A small network was shown many inputs. Here are its activations along a few directions, one row for each input.
Each table varies a few parts of the input and shows all the possible inputs, shuffled.
A made-up example of a description, with smaller parts first: one of 3 separate values, together with either a single point or one of 9 places around a ring or (one of 4 places along a line, together with one of 8 places around a ring).
Shared parts are said once, and a part with two or three values counts as separate values.
In the rows, 128 means zero.

Other details of the inputs vary at random and push rows far along two fixed directions, the same in every table; ignore that.

Rows:
row 1: [145 146 129 125 106 112 142  91 140 123 137]
row 2: [109 116 135 141 129 134 120 146 138 133 121]
row 3: [147 157 128 119 108 121 149  97 131 120 133]
row 4: [142 148 120 126 115 131 134  88 146 123 131]
row 5: [126 124 147 124 142 124 128 152 122 129 114]
row 6: [142 145 126 122 107 123 135  87 144 123 124]
row 7: [122 110 139 146 141 124 123 146 132 127 120]
row 8: [156 152 127 127 125 125 135  89 135 112 129]
row 9: [145 155 125 116 110 132 142  93 135 121 121]
row 10: [146 142 115 137 107 123 142  90 140 121 143]
row 11: [125 128 145 133 147 129 128 153 127 126 117]
row 12: [110 111 137 134 122 128 120 146 133 135 117]
row 13: [111 129 145 123 128 129 115 149 129 133 118]
row 14: [124 124 150 126 140 120 118 148 124 128 118]
row 15: [113 112 139 137 121 118 126 150 128 136 130]
row 16: [107 110 121 130 149 119 133 146 115 107 113]
row 17: [114 118 138 143 126 132 127 154 126 126 133]
row 18: [112 112 139 132 120 137 123 149 128 128 118]
row 19: [156 139 128 125 120 115 138  84 137 118 125]
row 20: [130 151  97 120 103 129 151  75 139  91 118]
row 21: [146 100  14  74 169 158 102 126  64 180 186]
row 22: [144 159 126 127 112 123 139  94 136 118 142]
row 23: [114 136 141 132 136 128 132 157 126 133 130]
row 24: [124 106 142 137 132 128 126 149 122 124 118]
row 25: [152 119  59  86 167 170 100 128  86 185 161]
row 26: [144 140 117 134 108 141 139  91 138 115 129]
row 27: [114 113 141 135 119 126 128 153 123 128 130]
row 28: [112 125 142 135 134 120 124 150 136 135 135]
row 29: [113 131 147 125 127 119 122 153 125 134 132]
row 30: [123 105 141 139 134 118 123 145 126 130 117]
row 31: [111 133 143 130 134 135 116 149 131 131 122]
row 32: [123 111 140 145 138 133 126 150 126 121 121]
row 33: [122 117 143 137 147 122 120 146 133 129 121]
Each input here is: one of 3 separate values, together with either a single point or (one of 2 separate values, together with one of 5 places along a line).
The inputs of row 7 and row 2 match in every part but the choice among 3 separate values. If row 16 is changed in the same way as row 7 into row 2, which row does it become? -> row 20
Change only the place on the line of 5 in row 8. List by row number the other rows that result. -> row 7, row 11, row 32, row 33
Which other rows agree with row 21 in the choice among 3 separate values? List them by row number. -> row 1, row 3, row 10, row 15, row 17, row 22, row 23, row 27, row 28, row 29
Change only the choice among 3 separate values in row 13. List by row number the other rows that result. -> row 14, row 29

Rows:
row 34: [184 170 111 131  69 128 156  20 157 121 145]
row 35: [130 142 119 115 136 157 113 140 118 159 140]
row 36: [188 143  72  98 150 168 107  76 114 168 158]
row 37: [ 83 146 143 170  95 115 176 113 166  37  79]
row 38: [119 111 149 114 152 132  96 162 125 155 115]
row 39: [162 148  88 119 103 123 143  75 125 141 171]
row 40: [201 147  73 105 155 145 133  66 104 143 160]
row 41: [ 55  23  93 136 180 151  84 245  78 157 131]
row 42: [ 42 115 195 167 101  89 165 177 165  40  49]
row 43: [152  76 101 117 177 139  97 169  88 176 153]
row 44: [ 99 128 126 119 150 136 114 185 110 152 157]
row 45: [117 171 166 130  86  91 155 110 149  92 124]
row 46: [ 81 136 249 172 125  70 150 185 164  73  60]
row 47: [194 162 122 137  84 124 152  15 163 110 136]
row 48: [111 101 113  91 158 153  80 182  95 195 143]
The inputs of row 37 and row 42 match in every part but one. If row 36 is changed in the same way as row 37 into row 42, which row does it become? -> row 38
Describe the family of inputs behind these rows. -> one of 3 separate values, together with either a single point or one of 4 places along a line
Change only the place on the line of 4 in row 34. List by row number the other rows that result. -> row 39, row 43, row 47
Change only the choice among 3 separate values in row 40. List by row number the other rows that result. -> row 43, row 46
